A small network was trained on made-up records. Each row is its average activation on records with the value named, seen along a few directions.
Related values have similar rows: they may be neighbours, one step apart, or belong to one group.
(in the rows, 500 means zero)
Random noise pushes rows far along 2 fixed directions. That doesn't count. These rows show it; they differ only by the noise:
[645 556 711 684 384 642 428 441 533 604 443 420 445 308]
[609 645 455 573 604 534 476 483 577 504 640 661 665 538]
[469 525 258 446 562 471 660 507 462 507 617 567 710 449]
[633 636 542 615 553 568 443 469 579 529 593 610 604 490]


Values of KUPO:
kop: [555 595 506 515 635 582 540 411 477 503 595 633 610 499]
nud: [469 568 285 483 662 570 546 523 537 472 606 609 555 754]
nenif: [303 248 523 339 292 477 555 463 398 569 201 262 269 434]
zat: [442 440 543 570 338 495 637 544 431 482 439 330 505 285]
gep: [401 459 393 176 584 369 595 515 479 527 437 582 507 586]
padu: [579 531 633 441 572 398 512 491 517 438 598 463 529 398]
pofi: [409 429 473 516 598 442 443 529 496 385 441 460 410 715]
gafo: [486 444 569 588 465 641 388 404 497 651 324 473 358 584]
lufi: [394 596 283 528 504 485 576 659 572 372 617 583 585 562]
luki: [418 382 575 410 264 391 550 459 345 436 433 268 402 222]
bunut: [460 481 402 421 519 362 466 548 637 351 565 604 467 712]
motav: [334 475 132 235 706 397 674 479 407 625 546 639 735 657]
zed: [550 466 546 344 542 482 421 444 388 478 494 563 536 356]
vit: [429 434 426 659 551 532 477 590 573 423 539 533 488 620]
voget: [725 627 805 753 429 645 365 478 548 652 506 506 406 408]
bop: [496 322 621 511 230 411 504 606 405 476 378 164 323 355]
Each value of KUPO is a pair of two hidden parts, and every pair occurs once (2 first parts, 8 second parts).
Changing only the second part turns bunut into pofi. vit has the same second part as bunut; what does that change turn vit into?
> nud
Changing only the second part turns motav into zat. gep has the same second part as motav; what does that change turn gep into?
> luki
Changing only the second part turns padu into zed. voget has the same second part as padu; what does that change turn voget into?
> kop

Values of MAB:
kogo: [330 366 212 275 500 463 835 405 214 742 433 473 692 267]
duz: [502 384 741 373 474 618 216 437 537 547 272 497 247 444]
seda: [478 373 827 578  89 480 421 534 549 461 227 172 137 331]
mizi: [585 611 585 287 540 256 519 506 504 439 630 579 571 468]
tani: [710 479 608 538 600 466 428 480 449 347 685 525 610 375]
dobo: [265 454 328 320 468 399 574 493 509 653 313 481 496 617]
panag: [505 719 429 488 621 299 659 634 584 387 806 808 844 666]
mos: [250 392  27 479 464 424 786 658 530 324 594 443 638 590]
rep: [411 299 287 463 449 434 533 562 342 249 521 350 491 518]
gov: [334 369 199 548 451 554 829 559 372 740 475 307 542 385]
dig: [364 476 154 451 510 619 738 499 348 543 588 460 670 242]
divud: [595 560 550 546 755 637 350 370 545 533 453 591 391 800]
The values of MAB form 4 separate groups.
Which other values are in the same group as panag? Give them in the order they are listed.
> mizi, tani
Which other values are in the same group as dig? Give them in the order they are listed.
> kogo, gov
Which other values are in the same group as mos? Give them in the order they are listed.
> seda, rep
